A small network was shown many inputs. Here are its activations along a few directions, one row for each input.
Each table varies a few parts of the input and shows all the possible inputs, shuffled.
A made-up example of a description, with smaller parts first: one of 8 places around a ring, together with either a single point or one of 9 places around a ring or (one of 3 separate values, together with one of 6 places along a line).
Shared parts are said once, and a part with two or three values counts as separate values.

Other details of the inputs shift rows strongly along two fixed directions, in all tables alike. That doesn't count.

Rows:
R1: [-58 -58   3  76 -14 -41  17  20  31 -23 -47 -27   5 -46 -28]
R2: [-25  46  33  -5 -25  17  39   7   9  24 -12  40 -19  13 -10]
R3: [ 13  60   9 -42  -8  83  -7 -11 -30  64  50  13  -8  38   0]
R4: [-29 -33  28  28   1 -86  22  21  36 -52 -16   5  12 -17   9]
R5: [ 18  74 -25 -40   1  55   6 -14 -20  38  58  11  -1  75 -19]
R6: [-13 -42  42  22  -7 -53  19  31  27 -33 -62  35 -11 -44   0]
R7: [ 63 -39 -25 -41  34  14 -54 -39 -12 -16 -26  -5   7 -28  31]
R8: [-34 -30  28  29   8 -83  21  22  32 -58 -10  10   7 -22   5]
R9: [-26  32  51   2 -27  21  29  38  -7  39  11  28 -16  12 -12]
R10: [ 53 -37 -15 -38  18  16 -54 -19 -33  15 -14 -14  13 -27  45]
R11: [ 25  72   0 -45  -3  80   8 -31 -11  51  31  18 -10  47  -9]
R12: [-26  48  23   5 -13 -15  47  15  17  -4  44   8  -9  31 -15]
R13: [-31  29  50   0 -20  17  28  29   1  43   7  33  -9  14 -12]
R14: [-62  27  -7  50 -22  38  33   9  14  23  16 -20  -8   4 -47]
R15: [-30 -29  16  26   1 -77  16  41  13 -42 -42  26  -1 -17  -1]
R16: [ 54 -33 -48 -32  37  -7 -55 -25 -26 -31   0 -12  16  -1  27]
R17: [-24  40  10   0 -24  -8  36  32   6  -1  17  32  -9  35 -26]
R18: [ 54 -23 -39 -27  30 -24 -41 -37 -10 -30  16 -35  18  -6  44]
R19: [ 40 -56 -66  14  14  30 -51 -41 -17  -9  -7 -75  10 -29   6]
R20: [ 38 -46 -68  18  18  24 -59 -48 -19   0 -15 -73  13 -33  12]
Each input here is: one of 4 separate values, together with either a single point or one of 4 places along a line.
The inputs of R17 and R5 match in every part but the choice among 4 separate values. If R19 is changed in the same way as R17 into R5, which row does it become?
Answer: R1
Which other rows does R11 become when the choice among 4 separate values takes its other values? List them by row number.
Answer: R2, R6, R7

Rows:
R21: [ 26  19 -32 -19   8  40 -18 -30 -16  15  26 -22   3  17   4]
R22: [ 23 -23 -23  -5  12   8 -25 -14 -12  -5   0 -21   7  -8   9]
R23: [ 27 -17  -4 -19  13  -4 -22  -9  -9  -6  -1  -6   7  -9  23]
R24: [ -6 -20  13   7   0 -31   2  16   6 -14 -27  14   0 -17   6]
R25: [ 24  18 -32 -18   8  36 -17 -28 -15  13  26 -22   3  16   3]
R26: [ -6 -24  21   4   3 -31   3  14  12 -22 -27  20  -1 -19   3]
R27: [ 24 -18 -24  -3  12   2 -21 -20  -6  -9  -4 -22   7  -9  12]
R28: [ -7 -23  -1  18   1 -28   1   5  10 -20 -18  -8   2 -17   1]
R29: [ 25  15 -25 -19   4  49 -19 -23 -20  24  25 -18   0  15   0]
R30: [ -9 -28   1  18   1 -21  -2   3  10 -16 -22  -6   3 -24   1]
R31: [-47  48  25  23 -27  11  49  19  16  22  15  15 -14  23 -32]
R32: [-49  42  28  22 -26  15  40  22  12  26  14  17 -13  20 -33]
R33: [ -9  73 -10 -13 -14  65  22 -16 -10  46  50  -3 -10  47 -23]
R34: [-10 -26   4  20  -1 -25   1   5  12 -16 -25  -6   1 -24   0]
R35: [-50  43  26  22 -25  13  42  23  14  24  16  17 -12  23 -32]
R36: [ -4 -22  19   4   3 -32   1  14   7 -16 -15   9   3 -18  13]
R37: [ 25  16 -29 -18   6  43 -18 -22 -20  19  29 -20   3  20   1]
R38: [-11 -32   4  20  -1 -23  -2  12   7 -15 -21  -4   2 -22  -1]
R39: [ -5 -22   9   8   1 -40   2  17   5 -20 -24  12   1 -15   6]
R40: [ 33  24 -23 -33   8  35 -17 -22 -22  20  21  -4   1  24  10]
R41: [ 38  16 -17 -38  13  35 -20 -25 -16  11  19   0   2  18  11]
R42: [ 22 -20 -18  -2   9   5 -21 -19  -5  -5 -10 -20   4 -15  11]
R43: [-10 -30   1  19   1 -26  -2  13   6 -19 -16  -6   3 -18  -2]
R44: [ -8 -31   3  18   0 -20  -4  11   6 -13 -20  -5   2 -22  -2]
R45: [ 36  23 -19 -37  12  35 -16 -25 -16  11  26   1   2  25   9]
R46: [ -2 -23  15   2   5 -33   3  11  11 -24 -21  18   1 -14   5]
R47: [ 35  19 -16 -36  12  35 -16 -25 -14  12  21   2   2  20  10]
R48: [ -6 -16  18   4   2 -32   3  15   7 -15 -10  10   3 -12  10]
R49: [ -9 -30   0  18   2 -25  -3   4  11 -19 -24  -6   4 -25   3]
R50: [ 21 -25 -23  -3  14   1 -27 -15  -8  -9  -2 -21   9  -9  11]
R51: [ -9 -23  16  10  -1 -34   3  19   7 -15 -32  15  -1 -20   5]
R52: [-50  40  25  23 -24   9  42  24  13  20  15  16 -11  22 -32]
R53: [ 26 -15 -14 -17  11  -3 -21  -9 -11  -5 -10  -2   5  -6  18]
R54: [ -6 -21  23   4   1 -30   1  16   7 -14 -17  10   1 -20  11]
R55: [ 28 -14 -17 -16  12  -5 -22  -9 -12  -7  -6  -3   6  -3  17]
R56: [-39  52  35   4 -20   3  47  25  15  13  19  38 -14  32 -27]
R57: [ 24  16 -26 -19   7  44 -20 -26 -18  23  25 -20   3  17   2]
R58: [-49  51  27  22 -29  14  50  18  17  25  15  17 -15  23 -32]
R59: [-12 -25   1  18   2 -26  -2   9   7 -18 -15  -6   4 -14  -2]
R60: [ 20 -20 -20  -3  10   8 -23 -19  -6  -4  -7 -19   5 -16  10]
R61: [ -6 -16  18   3   2 -34   3  15   6 -17  -8   9   3 -12  10]
R62: [-40  47  40   6 -23  -1  45  27  11  19  20  29 -11  24 -18]
Describe the family of inputs behind these rows.
Answer: one of 6 places along a line, together with either one of 3 separate values or one of 4 places along a line
The inputs of R59 and R50 match in every part but the place on the line of 6. If R39 is changed in the same way as R59 into R50, which row does it become?
Answer: R55
Which other rows does R42 become when the place on the line of 4 takes its other values? List them by row number.
Answer: R29, R32, R60
A walk changes only the place on the line of 6. It starts at R61 and steps to R48. List the rest of the walk in order.
Answer: R62, R36, R23, R54
Which other rows agree with R41 in the place on the line of 6? List them by row number.
Answer: R23, R24, R30, R34, R44, R57
Which other rows does R51 become when the choice among 3 separate values takes its other values? List them by row number.
Answer: R26, R54
